A small network was shown many inputs. Here are its activations along a few directions, one row for each input.
Each table varies a few parts of the input and shows all the possible inputs, shuffled.
Descriptions start from the smaller parts, as in this example, which fits no table here: line(4) and (point or ring(11) or (values(3) and ring(8))).
Shared parts are said once, and a part with two or three values counts as separate values.
In the rows, 128 means zero.

Other details of the inputs shift rows strongly along three fixed directions, in all tables alike. That doesn't count.

Table:
R1: [ 87  94 153  96 139 124 106 110 120 130  86]
R2: [ 66 139 145 149 152 115  75 132  95 141 152]
R3: [ 89  77 181  84 152 120 112  81 121 117  89]
R4: [139  78 180  92 152 129 144  89 138  87 106]
R5: [111 161 116 154 126 122  88 154 109 145 163]
R6: [184 114 129 162  75 162 146 131 162 116 105]
R7: [154 104 179 103 170 133 147  91 141  82 151]
R8: [ 40 142 150 159 146 143  95 128 138 171 125]
R9: [133 117  83 117  96 128 134 147 138 136 114]
R10: [ 99  78 181  91 171 104 123  68 138 113 108]
R11: [139 175 142 178 152 159 119 121 139 106 195]
R12: [164 106 111 143  73 125 137 150 128 153  84]
R13: [171 101 106 135  45 117 135 156 142 139  67]
R14: [202 116 101 115 100 149 175 144 145  98 122]
R15: [ 66 146  92 124 137 128  90 171 109 162 132]
R16: [127 144 156 149 157 123 120 108 108 103 177]
R17: [130 171 108 163 117 121 122 146 114 126 171]
R18: [ 75 157 127 117 169 127 102 126 104 142 175]
R19: [138 165 138 157 158 126 129 121 108 107 195]
R20: [126 177 110 156 111 114 117 155 118 141 160]
R21: [137  85 170  92 151 124 145 101 136 105 113]
R22: [202 120 182 133 148 126 156  81 132  80 150]
R23: [ 61 154  86 130 136 123  86 172 111 182 111]
R24: [ 99 154 119 122 167 130 113 139 112 128 166]
R25: [205 127 100 153  75 134 173 143 135 123 111]
R26: [129 156 126 123 169 135 134 133 123 109 182]
R27: [125  93 120 101 113 116 137 119 141 130 103]
R28: [ 85 165  99 128 150 128 105 144 108 159 156]
R29: [151 175  88 136 155 135 144 127 126 113 187]
R30: [122  93  81 110  61 131 130 185 138 173  54]
R31: [163 172 112 167 133 138 142 134 112  92 189]
R32: [108 149 117 154 109 115 113 145 114 134 136]
R33: [105  84 185  92 179 105 126  62 135 108 123]
R34: [176 118  88 117  85 139 161 144 138 139  90]
R35: [175 175 124 154 133 125 130 133 125 104 192]
R36: [175 107 167 101 158 133 158  78 138  89 123]
R37: [ 97 161 122 154 136 105  90 150 114 157 144]
R38: [172 119 179 127 121 114 147  88 136  87 134]
R39: [142 176  87 136 141 151 131 149 118 104 165]
R40: [ 86  92 130  95 106 122 109 128 119 162  82]
R41: [174 112 131 151  73 172 168 117 169 110 101]
R42: [163 184  86 133 141 155 150 133 115  95 198]
R43: [110 154 112 122 164 122 123 121 122 117 185]
R44: [106 154 107 120 155 125 120 126 118 128 171]
R45: [103 166 141 150 160 106  89 128 115 137 171]
R46: [226 133 107 150  79 144 173 140 131 105 140]
R47: [ 72 155  98 128 152 132  95 160 108 140 145]
R48: [144 108  86 110  84 133 145 140 135 131  91]
R49: [107  85  95 107  75 119 126 175 141 185  37]
R50: [ 75  79  86 104  68 119 106 189 130 187  30]
R51: [140 187  99 137 165 150 127 138 114 100 196]
R52: [183 135 116 147  82 123 161 136 133 119 127]
R53: [222 145 119 163  88 178 196 114 176  97 141]
R54: [152 131 102 143  71 117 118 162 133 146 110]
R55: [122 169  81 137 142 135 125 164 119 141 153]
R56: [ 95 102 148 100 142 119 122 109 120 147  97]
R57: [144  95 197  95 186 127 149  61 132  83 114]
R58: [134  86 180  92 170 115 150  61 135  96 114]
R59: [213 131 121 152 102 135 182 124 133 100 131]
R60: [149 125  84 122 105 135 152 170 135 145  98]
R61: [ 70 154 116 156 123 102  92 153 110 174 128]
R62: [ 97  95 149 101 153 107 126  98 130 133 105]
R63: [100 101  73 107  56 124 118 181 126 197  49]
R64: [100 156 148 176 153 147 104 125 136 136 151]
R65: [119 103  78 115  81 124 131 183 137 178  60]
R66: [135 157 134 177 129 162 117 127 142 107 160]
R67: [ 94  98 186  95 181 116 117  82 120 121 107]
R68: [107 158 124 127 180 131 124 131 114 120 162]
R69: [101 166 119 157 136 123  85 151 105 135 169]
R70: [ 50 146  88 122 124 125  76 174 105 184 116]
R71: [149  93 188  95 168 126 150  87 145  89 138]
R72: [ 99 103 139 100 131 126 112 117 119 140 104]
R73: [112 164  66 136 128 131 120 157 121 130 166]
R74: [ 66 162 103 125 154 127  91 156 106 157 146]
R75: [126 120 171 137 141 105 134  98 122 119 124]
R76: [228 143  87 130 103 161 189 149 153  79 151]
R77: [124  91 189 132 118 152 144  85 162 122 103]
R78: [130 111 115 117 119 128 141 154 142 148  95]
R79: [106  74 196 119 142 106 112  90 116 136  86]
R80: [190 107 124 133  70 126 144 141 137 133  98]
R81: [151 119 147 107 153 132 152  96 127 106 125]
R82: [184 110 155 110 150 135 169 102 153  91 134]
R83: [141 173  81 137 148 138 136 136 126  95 192]
R84: [153 125 168 134 125 107 144 101 133 113 117]
R85: [196 116  79 117  81 138 172 138 149 111 120]
R86: [145 119  73 113  67 137 140 174 132 163  77]
R87: [ 95 182 117 160 130 113  98 149 109 131 168]
R88: [ 89  80 208 127 134 146 119  73 155 125  99]
R89: [111 117 195 125 151  97 116  83 127 119 121]
R90: [170 101 102 112 101 126 169 124 149 120  94]
R91: [ 97  96 162 151 108 135 101 120 150 160  74]
R92: [ 88 146 141 147 147 109  80 137 110 158 144]
R93: [ 72  62 178 116 109 103  85 117 114 164  64]
R94: [105 162 110 125 168 130 114 119 113 117 190]
R95: [ 68  78 183  92 169 106 111 104 127 144  81]
Each input here is: line(5) and (values(2) or ring(6) or line(11)).
The inputs of R86 and R36 match in every part but the line(5) part. If R24 is changed in the same way as R86 into R36, which row does it become? -> R55
The inputs of R27 and R83 match in every part but the line(5) part. If R44 is changed in the same way as R27 into R83, which row does it become? -> R48
The inputs of R35 and R54 match in every part but the line(5) part. If R26 is changed in the same way as R35 into R54, which row does it become? -> R30
Change only the line(11) part in R60. List by row number the other rows that result. -> R56, R57, R58, R62, R67, R68, R78, R81, R90, R95
Change only the values(2) part in R66. List by row number the other rows that result. -> R41
Change only the line(5) part in R5. List by row number the other rows that result. -> R22, R69, R80, R92
Change only the values(2) part in R8. List by row number the other rows that result. -> R64
Change only the ring(6) part in R25. List by row number the other rows that result. -> R12, R45, R61, R89, R92

Table:
R96: [ 34 122 179 137 171 105  68 113 114 158 129]
R97: [117  83 114 103  86 122 129 148 136 158  52]
R98: [117  82 112 103  84 116 129 146 137 157  55]
R99: [160  87 190 124 128 125 149  84 141 104 104]
R100: [196 134  79 126  87 141 174 147 142 114 119]
R101: [164  76 173  91 135 125 156  84 142  92 103]
R102: [215 157  87 162  80 151 170 151 149 111 142]
R103: [ 56 106 111 127  87 103  78 169 117 202  61]
R104: [132 187 135 164 168 141 118 117 116  98 214]
R105: [ 80 128 104 147  89 125  92 166 125 181  94]
R106: [181 142 137 118 157 144 161 103 133  78 173]
R107: [130  88 192 110 141 108 125  83 125 112 103]
R108: [ 54 134 148 114 180 111  90 114 110 141 152]
R109: [ 81 177 146 159 181 128  89 120 113 127 196]
R110: [146  74 114 101  76 122 146 138 142 146  53]
R111: [ 47 142 172 144 178 110  75 115 112 147 154]
R112: [130 183  54 147 116 143 129 183 120 147 156]
R113: [ 73 104 159 104 163 111  99 112 118 134 115]
R114: [131 182  55 144 114 144 129 182 121 148 161]
R115: [174 148 161 148 151 137 152  98 134  83 178]
R116: [110 162  63 139 111 130 119 176 117 161 138]
R117: [199 132  82 126  90 149 171 152 140 116 119]
R118: [168 140  79 130  98 144 155 157 134 132 121]
R119: [ 96 190  53 148 124 135 110 186 113 163 167]
R120: [156  78 172  95 137 125 156  79 140 101  96]
R121: [205 140 155 145 134 148 166  91 143  71 168]
R122: [150 101 161 104 152 127 144  93 131  96 127]
R123: [130 187 137 166 170 138 121 117 115  97 213]
R124: [125  88 169  97 147 120 138  88 134 111 100]
R125: [122  91 127 134  67 123 123 143 136 158  62]
R126: [ 89 123 149 110 166 116 109 111 119 125 145]
What is each input in this table made of? -> values(2) or line(11) or (values(3) and ring(6))
A walk changes only the line(11) part. It starts at R123 and steps to R125. List the rest of the walk in order. -> R104, R121, R105, R109, R102, R96, R111, R115, R99
Change only the ring(6) part in R126. List by row number the other rows that result. -> R101, R106, R108, R114, R119

Table:
R127: [100 197  70 127 161 144 129 142 108 126 193]
R128: [191 146  47 166  45 148 167 184 141 148 118]
R129: [177 139  45 155  42 149 145 181 146 147 105]
R130: [ 97 136 146 113 163  70  92 122  85 132 148]
R131: [167 113 102 108  79  83 134 151 111 142  94]
R132: [154 168 131 146 152 151 123 125 124  90 195]
R133: [ 78  90 186 112 144 119  90  96 129 128 106]
R134: [115  81 149  78 141 135 135 103 116 122  86]
R135: [108  85 165 111 108 120 120  96 146 130  89]
R136: [146 136 166 138 156 133 134 102 135 110 130]
R137: [133  90 159 119 115 131 124 120 131 105  97]
R138: [ 67 182  92 174 151 122  93 167 107 172 168]
R139: [192 151 144 140 133 146 163  86 145  82 185]
R140: [162 115 162 130 125 128 156  92 153 115 100]
R141: [151  95 143 100 116  76 127 117 105 125 103]
R142: [150 169 134 155 151 141 139 125 121 101 194]
R143: [127 123 162 140 156 124 126  96 135 124 117]
R144: [ 98  64 157  74 150 122 122 123 139 141  72]
R145: [148 116 167 131 148 132 130  78 135 102 153]
R146: [ 71  91  74 137  46 116  95 189 131 193  36]
R147: [154 113 124 138  84 127 162 133 147 145  90]
R148: [196 125 107 137  73 153 149 147 140 127 117]
R149: [ 85  96 196 123 158 111 111  99 124 137 102]
R150: [172 180 129 153 152 152 136 115 127  91 211]
R151: [125 101  92  93  94 138 144 145 124 146  71]
R152: [ 99 150 151 148 164 128 108 136 111 138 155]
R153: [104  99 191 121 151 123 114 101 120 121 124]
R154: [ 77 176  56 132 165 132 105 179 123 160 173]
R155: [ 37 161  86 114 166 119  91 166 126 174 151]
R156: [202 126 107 104 136 154 188  94 133  74 144]
R157: [188 137 123 105 170 149 174 116 148  77 172]
R158: [ 61 180  95 163 127 123  96 165 113 172 169]
R159: [ 46 120 161 129 157 115  75 126 113 133 127]
R160: [164 117 159 132 128 137 141 117 138 119  98]
R161: [139 112 105 133  72 130 143 146 146 129  91]
What is each input in this table made of? -> values(3) or (line(4) and (values(2) or line(6)))
Change only the line(6) part in R146. List by row number the other rows that result. -> R128, R129, R138, R143, R145
Change only the values(2) part in R151. List by row number the other rows that result. -> R157
